A small network was shown many inputs. Here are its activations along a few directions, one row for each input.
Each table varies a few parts of the input and shows all the possible inputs, shuffled.
A made-up example of a description, with smaller parts first: values(3) and (point or ring(9) or (line(4) and ring(8))).
Shared parts are said once, and a part with two or three values counts as separate values.
In the rows, zero is written as 128.

Other details of the inputs vary at random and push rows far along two fixed directions, the same in every table; ignore that.

Rows:
r1: [150 132 178  91 145  91 114 123 128  74 165 149]
r2: [131 195 172 170 143 165 110 161 144  83 166 242]
r3: [145 124 155 124 103  87 115  91 139 109 141 143]
r4: [ 95 123  69 165 101 157 160 143  81 159  78  75]
r5: [137 120 177 146 158  73  93 103 179 117 121 162]
r6: [147 180 173 122 141 191 116 170 151  69 147 215]
r7: [140  81 101  87  93  52 123  76 115 147 128  62]
r8: [ 95 124  86 157 107 154 149 127  94 150  97  93]
r9: [168 103 160 116 150  68  94  98 186 129 120 165]
r10: [160 130 155 107 113  67 105  91 156 101 136 171]
r11: [102 100  95 158 141 168 140 123 131 187  87  74]
r12: [138  81 130  54 117  76 144 103 100 126 157  47]
r13: [101 196 120 198 143 217 144 194 106 121 124 199]
r14: [149 136 157  98 120  83 114 110 155 106 181 158]
r15: [164 101 162 124 149  84  88  94 191 123 132 154]
r16: [ 95 126  68 139 111 180 169 147  86 175 133  69]
r17: [101 109  80 100 117 193 160 157  78 152 121  52]
r18: [137  96  91  61 109  45 141 102 123 153 148  66]
r19: [ 97 172 137 222 161 233 122 178 152 146  73 189]
r20: [108 133  93 122 138 175 158 168  65 135 108  77]
Description of these inputs: line(4) and line(5).
Changing only the line(4) part turns r18 into r10. The same change can be made to r13. Which row results?
Answer: r4
Which other rows does r17 become when the line(4) part takes its other values? List them by row number.
Answer: r7, r14, r15

Rows:
r21: [141 129 139 140 114 109 114 114 162 119 137 179]
r22: [123 104  87 137 113  90 141 123 112 151  99  73]
r23: [122 135  86 125 104 146 154 131  97 148 125 103]
r24: [ 89 160 123 167 119 202 150 173  98 128 114 137]
r25: [ 98 128 105 152 119 165 133 124 126 154 112 113]
r26: [138 132 151 105 106  97 117 113 141 112 162 131]
r27: [ 98 123 100 150 126 141 134 123 112 152 102  88]
r28: [148 131 141  96 126 126 112 133 152 104 150 143]
r29: [133 145 160 112 124 101 115 112 128 107 151 147]
r30: [157 104 161 118 144  68 109  95 145 112 135 126]
r31: [154 114 159  95 136  84 108 107 167 125 131 140]
r32: [136 136 147 134 164  80 113 136 167 138 162 157]
r33: [104 104  96 124 121 106 131 102 112 160 110  66]
r34: [123  99 102 103 138 118 133 118 119 168  97  74]
r35: [136 127 147  96 110  83 120 105 130 117 156 117]
r36: [149 136 167 150 141 144 111 119 158 112 138 181]
r37: [149 136 143 107 120  70 127 112 122 102 144 143]
r38: [145 143 162 129 134 149 112 134 176 118 130 180]
r39: [157  99 159 111 142  69 107  88 144 121 140 126]
r40: [129 145 162 148 121 133 108 113 173 107 144 182]
r41: [106 154 101 139 143 221 139 167 105 134 108 136]
r42: [129 122  87 113  96 127 154 124 106 149 133  90]
r43: [108 167 107 151 136 245 134 181 119 127 114 157]
r44: [113 143 119 153 148 191 134 156 127 147  88 134]
r45: [112 118 110 135 135 169 145 145  88 136 120 104]
r46: [151 115 166 107 143  73 117 118 162 109 120 132]
r47: [134 147 165 122 146 140 122 152 145  80 134 178]
r48: [152 123 161 137 132 131 115 112 164 117 143 165]
r49: [144 129 136 132 126  83 105 107 141 119 127 162]
r50: [111 133 115 183 140 201 145 160 114 140  95 122]
r51: [119 104 100 112 129 143 140 127  86 147 126  79]
r52: [130 165 161 136 152 176 116 160 142  83 132 199]
r53: [104  81  89 114 112  69 144 103 107 162 103  18]
r54: [ 94 129 100 129 115 152 152 139  84 151 116  79]
r55: [132 154 176 155 143 170 125 159 130  83 140 199]
r56: [ 96 159  90 156 157 185 158 178 110 156 149 129]
r57: [150 144 163 130 133 148 109 135 138  93 158 178]
r58: [152  84 123  87 108  11 114  75 145 134 138 103]
r59: [122  87  76  92 101  62 165 115  80 152 116  29]
r60: [127 106 101 116 113 153 141 135 106 146 139  86]
r61: [148 129 145 133 127  68 101 110 144 112 126 160]
r62: [114 155  92 146 118 174 153 145  90 142 114 128]
Changing only one part turns r35 into r25. The same change can be made to r24. Which row results?
Answer: r53
Changing only one part turns r40 into r26. The same change can be made to r49. Which row results?
Answer: r62
Describe the family of inputs behind these rows.
Answer: values(2) and (point or (line(4) and line(5)))
Which other rows does r45 become when the values(2) part takes its other values? List them by row number.
Answer: r30
Which other rows does r32 become when the values(2) part takes its other values? List them by row number.
Answer: r56
